Each row below is a small network's average activation on inputs in which a field has the value named, seen along a few directions.
Related values have similar rows: they may be neighbours, one step apart, or belong to one group.
In the rows, 500 means zero.
Strong random noise was added to every row along 5 fixed directions; ignore it. To show where, here is one row again and again, with new noise each time:
[507 521 486 522 514 431 647 581 447 439 401 501 437 504 578]
[445 515 642 501 539 586 415 493 613 473 541 475 516 491 406]
[653 704 448 550 525 150 596 536 438 461 392 986 462 473 490]
[434 624 383 562 570 625 559 572 589 365 471 534 341 449 466]
[444 463 658 266 415 358 669 677 410 350 691 581 399 574 405]
[519 358 602 529 568 338 569 476 405 500 455 489 542 557 571]
[390 423 362 652 612 740 635 543 518 416 328 144 380 480 669]


Values of E:
e5: [402 636 266 626 511 543 740 680 343 397 274 356 224 482 695]
e6: [485 478 418 522 542 585 448 388 438 558 467 455 449 642 547]
e10: [454 676 518 336 431 711 230 393 674 468 764 551 578 431 367]
e8: [570 391 343 490 539 338 695 442 300 600 428 618 480 598 662]
e2: [486 293 333 632 420 502 692 595 428 482 361  74 478 546 757]
e7: [558 407 448 561 640 654 522 373 461 664 405 268 617 512 579]
e9: [541 423 594 595 678 602 226 395 668 605 361 414 726 494 426]
e3: [409 305 143 360 460 459 758 495 188 308 611 416 207 541 711]
e12: [385 403 415 622 422 532 496 501 495 422 631 397 399 536 430]
e11: [559 455 525 545 536 302 555 539 431 530 410 699 492 498 548]
e4: [540 175 630 404 579 536 266 283 432 655 673 327 757 470 518]
e1: [449 348 286 624 538 565 621 539 552 419 619 378 436 422 459]
The values of E form a 3 by 4 grid.
Fewest steps between e8 and e2?
Answer: 2
A value of E combines one of 3 hidden first parts with one of 4 second parts; all combinations occur once.
Changing only the second part turns e3 into e5. e10 has the same second part as e3; what does that change turn e10 into?
Answer: e11
Changing only the second part turns e6 into e12. e7 has the same second part as e6; what does that change turn e7 into?
Answer: e1

Values of N:
n8: [542 699 630 517 269 377 405 572 649 524 480 564 680 397 388]
n1: [560 365 502 644 648 369 552 486 527 519 385 518 627 525 504]
n2: [604 582 593 359 499 645 541 521 468 613 298 257 587 387 647]
n9: [548 697 575 776 598 532 258 341 741 653 222 666 554 369 530]
n11: [522 561 782 385 469 485 341 425 533 768 399 488 715 591 501]
n10: [639 441 659 534 352 572 491 575 622 631 372  72 635 508 533]
n12: [404 675 193 654 568 646 620 593 518 229 333 466 171 432 602]
n6: [361 339 257 538 535 501 565 384 365 351 695 490 309 589 492]
n3: [454 570 213 583 409 663 673 589 424 521 332 408 356 503 640]
n7: [537 412 477 455 557 566 469 378 451 515 619 484 641 511 537]
n4: [595 649 319 591 494 576 393 476 511 516 526 615 516 432 581]
n5: [438 404 469 712 823 437 364 335 543 514 497 829 445 467 370]
A value of N combines one of 3 hidden first parts with one of 4 second parts; all combinations occur once.
Changing only the second part turns n4 into n6. n7 has the same second part as n4; what does that change turn n7 into?
Answer: n3
Changing only the second part turns n10 into n9. n8 has the same second part as n10; what does that change turn n8 into?
Answer: n12

Values of V:
v3: [436 435 293 594 586 571 618 555 493 368 491 388 354 445 563]
v14: [522 406 630 445 412 480 360 429 506 599 677 450 694 535 445]
v11: [462 526 966 194 337 716 258 457 625 677 649 314 703 539 305]
v7: [589 362 492 579 449 430 565 486 371 619 367 273 687 524 686]
v1: [507 384 259 525 563 420 712 500 314 408 498 442 387 489 640]
v2: [508 355 559 639 610 409 647 484 419 571 269 356 484 599 698]
v4: [460 456 460 548 551 631 570 551 521 474 395 277 438 478 624]
v15: [390 444 539 441 639 450 521 518 543 385 645 674 391 579 345]
v22: [488 427 350 445 571 441 618 529 351 421 484 514 420 532 609]
v6: [429 491 530 190 363 576 780 717 381 437 527 298 366 534 540]
v17: [464 658 420 578 471 512 545 609 571 380 523 632 339 428 397]
v9: [487 379 699 481 602 599 433 418 594 591 463 346 591 521 483]
v16: [340 393 240 759 683 680 440 464 636 395 554 340 340 453 454]
v12: [382 404 722 399 575 511 362 479 621 371 753 591 424 587 246]
v13: [555 548 433 705 459 355 534 537 508 520 331 520 527 494 541]
v24: [372 240 396 689 698 534 516 411 484 415 527 302 452 519 531]
v18: [519 592 810 355 339 534 511 676 581 550 410 350 573 512 494]
v19: [512 740 525 406 334 708 510 580 538 633 294 414 542 465 609]
v20: [485 631 188 385 507 343 733 608 277 360 527 740 292 499 587]
v8: [516 444 204 706 656 532 434 323 409 476 542 680 447 467 603]
v23: [632 567 551 381 430 359 458 393 388 549 502 684 556 520 521]
v21: [464 624 456 341 401 586 492 566 526 378 734 641 434 468 347]
v5: [490 464 401 367 338 528 579 579 452 419 670 481 430 519 502]
v10: [576 268 987 456 298 457 346 457 524 760 444  70 896 555 522]
A value of V combines one of 4 hidden first parts with one of 6 second parts; all combinations occur once.
Changing only the second part turns v16 into v5. v18 has the same second part as v16; what does that change turn v18 into?
Answer: v23
Changing only the second part turns v14 into v10. v21 has the same second part as v14; what does that change turn v21 into?
Answer: v3
Changing only the second part turns v11 into v9. v20 has the same second part as v11; what does that change turn v20 into?
Answer: v4
Changing only the second part turns v13 into v7. v17 has the same second part as v13; what does that change turn v17 into?
Answer: v1
Changing only the second part turns v6 into v2. v22 has the same second part as v6; what does that change turn v22 into?
Answer: v12

Values of M:
m3: [470 667 633 388 318 427 622 730 550 472 444 585 421 524 449]
m5: [666 699 507 398 340 296 519 609 487 509 530 769 547 428 447]
m16: [373  79 646 445 533 339 514 480 409 349 785 323 479 641 457]
m4: [421 388 636 299 501 601 441 418 427 497 657 386 507 566 508]
m10: [313 264 477 358 448 751 573 565 434 335 865 174 401 520 447]
m21: [566 660 751 301 276 542 417 540 548 667 488 507 653 482 463]
m12: [452 528 633 377 640 576 283 371 624 485 745 659 553 508 280]
m18: [516 526 270 683 773 473 550 419 492 508 290 626 445 444 600]
m1: [566 501 725 311 393 375 375 488 523 544 725 638 601 549 301]
m15: [509 448 188 671 736 533 494 397 479 465 476 639 400 518 549]
m6: [511 619 638 487 331 637 251 419 604 598 560 472 703 412 424]
m7: [368 394 395 482 571 504 487 546 562 252 790 587 333 525 328]
m8: [621 655 594 505 399 230 544 582 491 511 453 779 575 526 421]
m9: [530 341 619 493 536 487 347 254 441 646 552 473 640 574 538]
m14: [279 312 482 497 521 679 587 549 569 326 645 123 318 559 422]
m11: [540 563 510 582 566 378 464 485 565 550 443 718 523 496 447]
m19: [548 318 613 576 518 433 448 449 463 645 411 348 661 528 528]
m17: [519 682 792 298 347 427 548 693 550 533 418 556 542 484 418]
m23: [548 476 471 548 595 500 470 410 419 561 360 552 570 520 626]
m20: [474 368 465 501 603 442 580 496 437 465 604 576 409 542 462]
m24: [568 354 611 525 487 339 443 497 489 525 561 508 611 500 482]
m2: [603 496 494 414 338 351 708 587 279 568 402 400 568 539 682]
m13: [502 775 645 532 431 626 457 608 674 543 245 509 455 412 500]
m22: [507 609 532 440 411 588 340 378 551 588 580 518 590 475 416]
The values of M form a 4 by 6 grid.
Fewest steps between m5 and m14?
Answer: 4
A value of M combines one of 4 hidden first parts with one of 6 second parts; all combinations occur once.
Changing only the second part turns m20 into m9. m24 has the same second part as m20; what does that change turn m24 into?
Answer: m6
Changing only the second part turns m7 into m10. m11 has the same second part as m7; what does that change turn m11 into?
Answer: m21
Changing only the second part turns m13 into m17. m14 has the same second part as m13; what does that change turn m14 into?
Answer: m8
Changing only the second part turns m15 into m3. m5 has the same second part as m15; what does that change turn m5 into?
Answer: m16
Changing only the second part turns m19 into m22. m18 has the same second part as m19; what does that change turn m18 into?
Answer: m4
